These are the activations of a small neural network, seen along a few directions. Each row is one input.
In each table, some parts of the input vary, and every possible input appears once, in random order.
Descriptions start from the smaller parts, as in this example, which fits no table here: one of 8 places around a ring, together with either a single point or (one of 2 separate values, together with one of 4 places along a line) or one of 9 places around a ring.
Shared parts are said once, and a part with two or three values counts as separate values.

Other details of the inputs shift rows strongly along two fixed directions, in all tables alike. That doesn't count.
These rows show it; all are for the same input, with only those details redrawn:
[-14  41  22 -11   4  12  17  -1  -7 -37 -22]
[-17 -24  55 -30  23 -31 -30   4  21   9   6]
[ 28  -1 -30  25 -18  -3  21  11  -2  -9  16]
[ -6  22  18  -7   3   1  10   1  -3 -24 -10]
[ 24  -2 -23  21 -14  -4  17  10   0  -7  15]
[  5  32  -6   7 -10  11  25   2 -10 -32  -9]
[ -4 -17  28 -13   9 -24 -14   5  13   3  10]
[  9  11  -4   8  -7  -1  15   5  -2 -16   2]

A family of inputs:
R1: [-20  58  -2  -3  -9  30  26  -9 -15 -31 -19]
R2: [-28 -15  15 -11   7  -9 -18   0  12  15  -4]
R3: [-21  25 -10   5  -6  18   5   0 -10 -12 -20]
R4: [ 30 -12 -58  33 -29  12  13  10  -7  19   6]
R5: [ -2  -8  23  -9   7 -17  -8   5   9  -2   6]
R6: [ 28  -2 -53  37 -30   3  16   1  -3  15  25]
R7: [ 27 -27 -22   7 -15  -6  -1   2  11  34  28]
R8: [-14  55 -11  12  -5  27  40   0 -32 -43 -38]
R9: [ -9   0   3  -9   7  36  -2 -25 -17 -17 -12]
R10: [ 35 -40 -46  26  -9 -21 -14  15   0  31  29]
R11: [-17  15   5 -12   0  19   2   4  -3  -5 -23]
R12: [ -7  25  22  -5   6   0   5  -3  -3 -21 -15]
R13: [-20 -30  28 -25  13 -10 -27   1  18  31  -6]
R14: [  7   2   7  -8   8 -11 -11  -4   8   4   5]
R15: [-24 -29  43 -24  20 -27 -34  -8  26  36  17]
R16: [ -6   9  -2  -4  11   2   1   2  -8  -3 -11]
R17: [-17 -10  25 -18  18  25 -20 -31  -9  -7 -16]
R18: [ 44 -26 -47  28 -14 -16   5   6  11  22  34]
R19: [  7  33  -9  -2  -1  12  13  -1  -5 -22  -5]
R20: [ -4  -5  25 -19   8  -3 -15  -8  11  23  -2]
R21: [-12 -34  45 -33  20 -23 -32  -9  27  42  10]
R22: [-16  17   3  -7   8  44  10 -35 -23 -28 -24]
R23: [ 15 -11 -30  25 -12  -4  12  17 -13  -1   7]
R24: [  1   0 -39  23 -18   9   9  10  -5   4   6]
R25: [ 30 -47 -16  21  -7 -33  -6   9  18  28  35]
R26: [ -5 -15   9   4   8 -14 -11  10  -4   5  -4]
R27: [-27   9  34 -31  25  -2 -19   4  -2  -6 -18]
Q: What is each input in this table made of?
A: one of 3 separate values, together with either a single point or (one of 2 separate values, together with one of 4 places along a line)
Q: Changing only the choice among 3 separate values turns R12 into R25. The same change can be made to R6. Which row results?
A: R15
Q: Which other rows does R11 become when the choice among 2 separate values takes its other values? List them by row number.
A: R7
Q: Which other rows does R19 become when the choice among 3 separate values takes its other values? List them by row number.
A: R14, R18

A family of inputs:
R28: [-10  20  -7   7  -6  22  17  -5 -16 -21 -18]
R29: [  3 -22 -15   8  -5  -1  -8  -1   3  18  12]
R30: [ -6  11  14  -8   7  10   4 -10  -6 -13 -12]
R31: [-11  -6  10  -2   4 -17 -10   3  11   8  11]
R32: [-16 -15  32 -19  20 -10 -22   0   5  -4  -4]
R33: [ -8  39 -13   5  -8  21  20   2 -12 -21 -20]
R34: [-17   0  25 -13   6   0  -6  -5   5   0  -9]
R35: [  2 -19   8  -4   2  -4 -10  -6   8   7  10]
R36: [ 2 -6  3  0  4  4 -1 -7 -5 -4 -2]
R37: [ -9  31  -7   8  -5  17  22   7 -18 -30 -23]
R38: [ -3  13  14  -8   4   9   5 -10  -3 -11 -11]
R39: [ 16 -11 -11  10   0  -7   1   7  -4  -1   5]
R40: [ 15 -14 -17   6   0  -6  -7   4   1  11  12]
R41: [ 10 -14  -9   8 -12  -3   4   2   6  12  12]
R42: [ 16   1 -18  11 -13  12  13  -6  -2  -4   9]
R43: [  6  -6   8  -4   6 -10  -4   4   1  -1   1]
R44: [  8 -15 -14   9  -7  -3  -3   1   4  20   9]
R45: [-21  -4  23 -16  10   1 -16  -7   7   9  -6]
R46: [-10  42   2   8  -8   8  28   1 -10 -33 -13]
R47: [16 -7 -9  5 -7 -5  3  5  4  1 13]
R48: [ 15  14 -23  16  -9  -1  13  -1  -4  -8  12]
R49: [ -6   2  28 -19  10   0  -4 -10   6  -1  -4]
R50: [-21  -2  25 -20   9   1 -14  -7   9  11  -5]
R51: [ 16  -3  -5  12  -4 -17   7   4   3  -3  17]
R52: [-15  11  17  -9   5  -1   2   6  -3 -12 -14]
R53: [ 13  -6 -21  14 -10  12   9  -5  -7  -6   7]
R54: [ 19  13 -25  10 -10   8  12   2  -3  -2   5]
R55: [-12  -6  25 -21  15  -1 -19 -12   8   9  -3]
R56: [-18  10  13 -10   6   9  -3  -7  -4   0 -15]
R57: [  7 -14 -16  10  -2  -9  -4  11  -2  13   4]
R58: [ 3  1  3 -2  1 -2  0  2  1 -7  1]
R59: [ 11  -7  -6  11  -5 -13   3   2   4  -5  19]
R60: [  5 -20 -17  11  -5  -2  -4   0  -2  17   7]
R61: [-17   4  26 -18  12 -10 -13   5   8   7 -11]
R62: [-16   1  28 -15   9 -10  -8   7   7  -1  -9]
R63: [-1  2  7 -3 -4 -7  4  9  6  1 -1]
R64: [  9 -20 -13  10  -4   4  -2  -5  -4   0  10]
R65: [  4  -8   4  -7   7  -8 -13   1   7  10   5]
R66: [  0 -15   4  -7  12  -8 -17   2   2   8   3]
R67: [-10  38 -13   5  -5  22  19   2 -16 -24 -22]
R68: [  9  -5   8  -3   4 -11  -3   5   5   2   3]
R69: [-13   6  12 -12  12  12  -8 -13  -6  -6 -13]
R70: [ 21  -6  -6   4  -5 -10   5   7   5   5  11]
R71: [-20   1  28 -22  11  -8 -16   3  11   9  -6]
R72: [ -5  -7   5  -4   5 -11  -9   8   4  12  -2]
R73: [-10  49  -4   7  -7  11  26   0 -12 -27 -17]
R74: [ 14 -21 -10   8  -2  -9  -5   6   2   4  15]
R75: [ 11 -11 -17   6  -2   5  -3  -7  -2   9   8]
R76: [ 17   6 -23   9 -10  13  10  -8  -3   3   7]
R77: [  7 -24 -10  10  -8  -5  -2   2   3  13  12]
R78: [-21   7  13 -10  10   3  -8   2  -3  -6 -15]
R79: [ 10  -2 -13   6  -8  -7   3  10   5  14   6]
R80: [  3  -2 -28  17 -10  14   8  -2 -10   1   0]
R81: [  8  -7 -13   6  -9   1   2   0   4  17   7]
Q: Changing only one part turns R79 into R71. The same change can be made to R72. Which row results?
A: R67
Q: Changing only one part turns R77 into R30. The same change can be made to R63. Which row results?
A: R70
Q: What is each input in this table made of?
A: one of 6 places around a ring, together with either a single point or (one of 2 separate values, together with one of 4 places along a line)
Q: Which other rows does R61 become when the choice among 2 separate values takes its other values? List them by row number.
A: R44
Q: Which other rows agree with R76 in the place on the ring of 6? List them by row number.
A: R40, R48, R54, R55, R65, R66, R69, R75
Q: Which other rows agree with R47 in the place on the ring of 6? List them by row number.
A: R32, R35, R42, R53, R58, R59, R64, R74
Q: Which other rows does R33 become when the choice among 2 separate values takes its other values? List them by row number.
A: R45

A family of inputs:
R82: [-26  21  12   0  -4  -1   9  19  -5 -19 -22]
R83: [ 37 -13 -25  12 -12 -17  -2  10  15  15  29]
R84: [  7   9 -25  13  -4  -9   6  28 -10 -10  -3]
R85: [ -8  46 -13  10 -18  19  29   0  -9  -8 -17]
R86: [ -3  20 -22  15  -4  29  18 -15 -26 -23 -19]
R87: [ -5  -1  31 -15  10 -17  -8  -8  14  -8  12]
R88: [-25  39  26 -24  17   2  -6  -5   3  -4 -25]
R89: [-13   2  37 -21   3 -10  -5   2  19   6   4]
R90: [ 35 -31 -31  13  -6   2  -6   4   1  12  18]
R91: [-13 -16  31 -18   6   7 -10  -4   6   4  -8]
R92: [-22 -10  26  -4  16 -25 -14  14   2 -11   3]
R93: [-12 -11  13 -18  20   4 -24  -6  -5  14 -16]
R94: [-21 -11  16 -14  12   1 -19 -18   4   3   7]
R95: [-10  23 -19  12 -12  34  23  -8 -18 -10 -29]
R96: [-20  10  29 -11  14 -12 -10 -10   6   3   1]
R97: [  5  12 -31   3  -5  21   2  -6  -8  -1   1]
R98: [ 41 -19 -24  14  -5 -15   4  13   1  15  18]
R99: [ 27 -23 -15  15 -17 -13  13  10   6  18  15]
R100: [  7 -25 -32  15 -18   7   0  -2   9  26  19]
R101: [ 10 -41  28  -8  14 -34 -20  -2  15  15  21]
R102: [  8  20 -11  10  -8  28  20 -15 -21 -38 -10]
Q: Changing only one part turns R95 into R86. The same change can be made to R91. Which row results?
A: R102
Q: What is each input in this table made of?
A: one of 3 separate values, together with either a single point or one of 6 places around a ring
Q: Which other rows does R100 become when the choice among 3 separate values takes its other values? List them by row number.
A: R94, R97
Q: Which other rows agree with R88 in the choice among 3 separate values? List them by row number.
A: R83, R84, R90, R93, R97, R98

A family of inputs:
R103: [-22 -13  35 -27  19  -9 -28  -5  13  16  -2]
R104: [-19  60  19  -4  -4   9  31   2  -6 -40 -21]
R105: [-18  36  13  -8   5  25  15 -15 -19 -37 -26]
R106: [ -8 -21  19 -16   9 -12 -19   2  13  14   5]
R107: [ 37 -39 -31  22 -14 -12  -4   3   9  21  33]
R108: [  7  23 -27  16 -16  17  23   4 -11  -9 -11]
R109: [-15  -8  14 -14   8  -7 -17  -1   7  19  -4]
R110: [  0 -14   0   3   2  -2  -5  -1  -1   2   3]
R111: [-17  14  24 -19  12  10  -6 -12   0  -5 -15]
R112: [  4  17 -29  18 -13  20  21   1 -16 -19  -7]
R113: [ -5 -22  26 -17  11 -14 -19  -2  11  15   5]
R114: [ 26 -31 -49  34 -20  -9   5  13  -3  23  22]
R115: [ -3 -22  21 -15  15  -9 -22  -9  12  16  10]
R116: [ 33  19 -36  26 -15  -8  26  22  -9 -17   8]
Q: What is each input in this table made of?
A: either one of 2 separate values or (one of 3 separate values, together with one of 4 places along a line)
